These are the activations of a small network on made-up records, seen along a few directions, one row for each record.
After each row come some of the record's fields: Tepug, Rozu, Fina, Gak, Nomi.
Not every record has every field; a missing one is left out.
Other fields move the rows too, some of them a lot.
Strong random noise was added to every row along 2 fixed directions; ignore it. To show where, here is one row again and again, with new noise each time:
[-568, 167, 304, 316, -277, 101, 74, -109, -54, -67, 284, 385, -125, 169, 8, -7, -555, -144, -290]
[-541, 234, 152, 107, -502, 49, 103, 65, -30, 31, 178, 295, -31, -72, 51, -202, -419, -6, -344]
[-547, 205, 216, 193, -404, 72, 93, -5, -39, -11, 217, 332, -70, 28, 33, -121, -471, -65, -320]
[-212, -45, 677, 677, 545, 319, 155, -286, -1, -395, 185, 564, -349, 656, -44, 459, -504, -547, -55]

[-148, 103, 163, 107, -282, -39, 103, 157, -7, 49, 175, -20, 114, -166, -141, 3, -179, 159, 2]  <Tepug:d2 Rozu:n1 Fina:m2 Gak:l2 Nomi:w2>
[-249, -14, 37, 220, -430, 126, -67, -173, -159, -68, 206, -14, -83, -64, -312, -158, -453, -5, -160]  <Tepug:d1 Rozu:n3 Gak:l3 Nomi:w2>
[655, -268, 479, 145, 767, 122, 165, 317, 63, -412, -524, 127, -106, 21, 38, 375, 317, -233, 245]  <Tepug:d4 Rozu:n2 Gak:l2 Nomi:w2>
[-7, -242, 68, 122, 572, 170, -125, -626, 2, -264, 152, -65, -247, 812, 193, 332, -132, -252, 10]  <Tepug:d3 Rozu:n2 Gak:l3 Nomi:w2>
[-534, 7, -175, 149, -221, -68, -382, -750, -244, -43, 745, 2, -5, 542, 175, 211, -457, 197, -27]  <Tepug:d3 Rozu:n1 Fina:m2 Gak:l3 Nomi:w2>
[-420, 117, -185, 84, -115, -42, -264, -290, -7, 253, 314, 9, 15, -37, -86, 192, -448, 57, -2]  <Tepug:d2 Rozu:n4 Gak:l1 Nomi:w1>
[149, -46, 23, 201, 163, 110, 190, -64, -160, -178, 19, 176, -83, -11, -281, -40, -110, -126, 79]  <Tepug:d1 Rozu:n3 Gak:l3 Nomi:w1>
[20, 211, -478, -406, -358, 5, -83, 141, 209, 293, -293, -60, -35, -364, 66, -153, 197, 159, -169]  <Tepug:d1 Rozu:n4 Gak:l1 Nomi:w1>
[12, -120, -507, -335, -21, -259, -121, -132, -122, 227, 164, -374, 189, -18, 181, -117, 146, 529, 107]  <Tepug:d4 Rozu:n1 Fina:m2 Gak:l3 Nomi:w2>
[-24, -92, -132, 146, 218, -176, -62, 40, -172, -91, 331, -50, -39, 103, -75, 29, -204, -60, 136]  <Tepug:d4 Rozu:n3 Gak:l1 Nomi:w1>
[360, -109, -52, -270, 244, -71, -77, 341, -250, -159, -163, -149, 114, -339, -97, -314, -6, 453, 313]  <Tepug:d4 Rozu:n2 Gak:l3 Nomi:w1>
[-238, -35, 461, 224, -97, -122, -81, 91, -375, -225, 261, 147, -141, -189, -380, 125, -324, -157, 25]  <Tepug:d1 Rozu:n2 Gak:l2 Nomi:w2>
[9, 22, 43, -35, -111, -226, 89, 104, 13, 0, 101, -44, 86, -122, -113, -14, -59, 209, -21]  <Tepug:d4 Rozu:n1 Fina:m2 Gak:l2 Nomi:w1>
[190, -108, -442, -343, -105, 19, -29, -227, 20, 182, -274, -89, 178, 57, 39, -129, 216, 209, 2]  <Tepug:d1 Rozu:n1 Fina:m1 Gak:l3 Nomi:w1>
[468, -157, -82, -182, 41, -36, 65, 352, -169, -80, -114, -253, 40, -476, -412, -363, 88, 303, 267]  <Tepug:d1 Rozu:n3 Gak:l3 Nomi:w1>
[-122, 11, -40, -5, -421, -92, -7, 216, -124, 59, 310, -148, -25, -368, -231, -256, -454, 170, 253]  <Tepug:d2 Rozu:n3 Gak:l1 Nomi:w1>
[-250, -149, 332, 448, 121, -70, -131, -369, 7, -121, 224, 90, -153, 242, 24, 243, -343, -155, 61]  <Tepug:d4 Rozu:n4 Gak:l2 Nomi:w2>
[-686, -90, 446, 520, -240, -26, -314, -384, -170, 66, 631, 221, -86, 208, -293, 249, -800, -29, 106]  <Tepug:d2 Rozu:n4 Gak:l2 Nomi:w2>
[-43, 8, 70, 8, 91, 33, -54, -54, -26, 76, -121, 237, -186, 130, -18, -18, 192, -127, 24]  <Tepug:d1 Rozu:n4 Gak:l2 Nomi:w1>
[198, -12, -361, -449, -106, 25, -45, 226, -101, 102, 44, -266, 351, -307, 77, -157, 319, 491, 261]  <Tepug:d2 Rozu:n1 Fina:m2 Gak:l3 Nomi:w2>
[-653, 95, 58, -45, -736, -389, -72, -120, -287, 89, 516, -151, -8, -246, -205, -173, -632, 275, -168]  <Tepug:d4 Rozu:n2 Gak:l2 Nomi:w1>
[-93, 38, -173, -217, -132, 104, 13, -62, 404, 129, -289, -26, -3, 236, 452, -243, 443, -297, -393]  <Tepug:d3 Rozu:n4 Gak:l2 Nomi:w2>
[-106, -258, -90, 35, 124, -54, -196, -322, -213, 239, 200, -158, 158, 50, -23, 141, -226, 157, 174]  <Tepug:d2 Rozu:n4 Gak:l3 Nomi:w2>
[216, 43, -63, 178, 104, -11, 66, 227, -41, -88, 48, -71, -46, -154, 32, -63, 117, -191, 105]  <Tepug:d4 Rozu:n3 Gak:l1 Nomi:w2>
[-194, -71, 25, 346, -24, 137, -63, -370, 47, -5, 106, 320, -196, 462, 18, 261, -357, -476, -34]  <Tepug:d1 Rozu:n4 Gak:l1 Nomi:w1>
[-400, 194, -143, -82, -495, -171, -21, -139, -105, 334, 110, 116, -75, 24, -39, -166, -65, 134, -204]  <Tepug:d1 Rozu:n1 Fina:m1 Gak:l2 Nomi:w1>
[535, 103, -30, -149, 504, 170, 458, 229, 398, -169, -586, 88, 15, 148, 339, -16, 710, -317, -140]  <Tepug:d3 Rozu:n1 Fina:m2 Gak:l2 Nomi:w1>
[160, -145, 255, 84, 114, 105, 85, 161, -257, -183, 122, -61, 16, -319, -397, -114, -329, 14, 290]  <Tepug:d2 Rozu:n3 Gak:l3 Nomi:w1>
[612, -171, 369, 196, 717, 122, 270, 223, 256, -305, -264, 168, -79, 125, -119, 253, 271, -214, 190]  <Tepug:d4 Rozu:n1 Fina:m3 Gak:l2 Nomi:w1>
[234, -28, 143, -1, 126, 83, 117, 74, 161, 45, -226, 74, -200, 219, 54, 98, 324, -177, -99]  <Tepug:d1 Rozu:n1 Fina:m1 Gak:l2 Nomi:w2>
[299, -413, 324, 396, 946, 185, -57, -40, -228, -454, -33, 66, -224, 375, -57, 414, -172, -59, 423]  <Tepug:d4 Rozu:n2 Gak:l3 Nomi:w2>
[-22, -224, 385, 276, 401, -28, -213, -174, -132, -102, 142, 276, -165, 171, -255, 287, -123, -229, 254]  <Tepug:d1 Rozu:n4 Gak:l2 Nomi:w1>
[-108, 259, -207, -136, -68, 8, -142, -318, 78, 214, -74, 67, -12, 286, 37, 90, -51, -193, -215]  <Tepug:d1 Rozu:n1 Fina:m1 Gak:l1 Nomi:w1>
[-339, 163, -7, 131, -326, -33, 129, -208, -35, 206, 104, 115, -147, 221, -24, -13, -152, -28, -227]  <Tepug:d1 Rozu:n1 Fina:m2 Gak:l2 Nomi:w1>
[107, 108, 301, 295, 432, 265, 378, 28, 207, -194, -186, 355, -126, 330, 76, 175, 71, -374, -159]  <Tepug:d3 Rozu:n1 Fina:m2 Gak:l2 Nomi:w1>
[-299, 236, 33, 62, -294, 51, 188, 7, 130, 91, 65, 171, 3, 70, 96, -132, -180, 43, -266]  <Tepug:d3 Rozu:n1 Fina:m2 Gak:l2 Nomi:w1>
[366, 11, -441, -642, 119, 88, 82, -116, 154, 67, -497, -232, 221, 217, 387, -328, 596, -109, -235]  <Tepug:d3 Rozu:n2 Gak:l3 Nomi:w1>
[390, 176, 63, -161, 73, 241, 413, 445, 316, -53, -499, 70, -2, -90, 212, -122, 488, -100, -175]  <Tepug:d3 Rozu:n1 Fina:m2 Gak:l2 Nomi:w2>
[-215, 153, 5, 310, 90, 18, -262, -393, -46, 21, 231, -5, -101, 466, -260, 307, -354, -147, 127]  <Tepug:d1 Rozu:n1 Fina:m2 Gak:l1 Nomi:w2>
[379, 43, 239, -179, -116, 150, 432, 616, 143, -151, -403, -23, -14, -672, -175, -285, 209, -19, 184]  <Tepug:d2 Rozu:n3 Gak:l2 Nomi:w1>
[121, 58, -24, -102, 58, 131, 280, 156, 332, -109, -301, 111, -28, -114, 234, -205, 421, -309, -160]  <Tepug:d3 Rozu:n3 Gak:l2 Nomi:w1>
[419, 30, -160, -182, -147, 172, 122, 497, 159, 113, -434, -129, 137, -434, 129, -159, 377, -102, 193]  <Tepug:d2 Rozu:n4 Gak:l1 Nomi:w2>
[-231, 87, 44, 109, -344, -84, 142, 140, -139, -13, 119, 130, -34, -421, -397, -210, -119, 51, 40]  <Tepug:d1 Rozu:n3 Gak:l2 Nomi:w1>
[-448, 155, 166, 176, -672, -127, -74, 150, -194, 45, 450, 142, -80, -381, -387, -275, -420, 94, -213]  <Tepug:d1 Rozu:n3 Gak:l2 Nomi:w2>
[-146, 34, 143, -23, 99, 6, -78, 37, -80, -212, 234, -152, -237, -105, -222, 111, -410, 130, 82]  <Tepug:d4 Rozu:n2 Gak:l1 Nomi:w1>
[157, 50, 231, 186, 482, 402, 364, -167, 338, -102, -319, 250, -242, 728, 353, 271, 302, -685, -356]  <Tepug:d3 Rozu:n1 Fina:m2 Gak:l2 Nomi:w2>
[-214, 25, 344, 111, -471, 5, 25, 251, -232, -26, 80, 87, -178, -336, -343, -49, -258, 47, 10]  <Tepug:d1 Rozu:n2 Gak:l2 Nomi:w2>

Here are new rows. What are their fields?
[244, 39, 474, 275, 367, 351, 439, 125, 204, -443, -267, 261, -286, 100, 87, 153, 120, -571, -35]  <Tepug:d3 Rozu:n3 Gak:l2 Nomi:w2>
[517, -27, 87, 222, 389, 153, 154, 260, 80, -203, -150, 30, -119, -67, 125, 94, 298, -366, 207]  <Tepug:d4 Rozu:n3 Gak:l1 Nomi:w2>
[-573, 185, 10, 288, -291, -25, 14, -423, -71, 197, 289, 159, -146, 482, 73, 111, -109, -294, -421]  <Tepug:d1 Rozu:n1 Fina:m2 Gak:l2 Nomi:w2>
[-127, 51, 171, 283, -23, -93, 72, -71, 14, -51, 199, 7, 51, 102, -40, 149, -74, -80, -141]  <Tepug:d4 Rozu:n1 Fina:m2 Gak:l2 Nomi:w2>
[-32, -30, 438, 133, 189, 96, 149, 214, -146, -258, -104, 205, -61, -183, -210, 89, -71, -204, 200]  <Tepug:d2 Rozu:n2 Gak:l2 Nomi:w1>
[-268, 59, -58, -55, -319, -234, -160, 138, -51, 43, 31, 61, 192, -420, -9, -288, -45, 214, -64]  <Tepug:d4 Rozu:n4 Gak:l2 Nomi:w1>
[69, -148, 277, 321, 548, -27, -45, -142, -3, -306, -98, 181, -59, 125, 16, 204, 33, -239, 200]  <Tepug:d4 Rozu:n4 Gak:l2 Nomi:w1>
[-131, -133, 427, 413, -24, 23, 118, -117, -111, -192, 224, 143, -297, -1, -415, 148, -386, -225, 133]  <Tepug:d1 Rozu:n3 Gak:l2 Nomi:w1>
[157, -45, 120, 389, 273, 78, 8, 49, -102, -242, 161, 221, -249, 205, -295, 157, -197, -339, 138]  <Tepug:d1 Rozu:n3 Gak:l1 Nomi:w1>
[-407, 273, -177, 167, -190, -214, -392, -464, -128, 251, 261, -171, 40, 169, 153, 26, -480, 90, -96]  <Tepug:d4 Rozu:n4 Gak:l1 Nomi:w2>
[116, 122, 279, -12, -7, 137, 321, 302, -120, -113, -327, 96, -211, -34, -31, 52, 169, -250, -180]  <Tepug:d1 Rozu:n2 Gak:l2 Nomi:w2>
[381, -80, 209, 56, 411, 208, -60, -30, -69, -34, -157, -68, 14, -32, -105, 120, 122, 45, 358]  <Tepug:d2 Rozu:n4 Gak:l3 Nomi:w2>
[27, -71, 271, 166, 106, -139, -46, 68, -79, -176, -30, 47, 18, -24, -53, 217, -135, 99, 46]  <Tepug:d4 Rozu:n2 Gak:l2 Nomi:w2>
[621, -161, 119, 235, 730, 96, 115, 279, 23, -321, -73, 46, -156, 133, -160, 158, 179, -330, 325]  <Tepug:d4 Rozu:n3 Gak:l1 Nomi:w1>
[40, 140, -254, -338, -448, -251, 156, 205, 100, 167, -204, -329, 168, -359, 186, -274, 348, 271, -131]  <Tepug:d4 Rozu:n1 Fina:m2 Gak:l2 Nomi:w2>
[237, -174, 502, 331, 337, 70, 233, 70, 64, -389, -9, 100, -297, -41, -210, 164, -156, -253, 211]  <Tepug:d4 Rozu:n3 Gak:l2 Nomi:w1>
[53, -85, -229, 34, -135, -144, -118, 60, 33, 201, 120, -74, 10, -118, 119, -107, -169, 63, 104]  <Tepug:d4 Rozu:n4 Gak:l1 Nomi:w1>
[11, 48, -151, -38, -173, -141, 82, 123, -76, -49, 141, -201, -77, -264, -9, -240, -134, 41, 149]  <Tepug:d4 Rozu:n3 Gak:l1 Nomi:w1>
[-667, 92, 399, 256, -648, -136, -85, -19, -242, -21, 551, 121, -133, -96, -224, 8, -840, 177, -227]  <Tepug:d4 Rozu:n2 Gak:l2 Nomi:w2>
[535, -100, 256, -1, 439, 27, 318, 359, 117, -173, -265, 10, 60, -132, -196, 156, 279, -42, 273]  <Tepug:d2 Rozu:n1 Fina:m2 Gak:l2 Nomi:w1>
[-29, 141, -456, -587, -324, -53, 69, 153, 364, 266, -525, -105, 171, -88, 528, -489, 625, -16, -423]  <Tepug:d3 Rozu:n4 Gak:l2 Nomi:w1>
[-82, 55, 268, 189, -278, 53, 123, 251, 101, -131, 49, 96, -56, -407, -84, -172, -54, -97, -94]  <Tepug:d4 Rozu:n3 Gak:l2 Nomi:w2>
[-22, -267, -95, 144, 208, -10, -267, -577, -170, 64, 238, -53, 54, 426, -319, 215, -329, 192, 300]  <Tepug:d1 Rozu:n1 Fina:m1 Gak:l3 Nomi:w1>
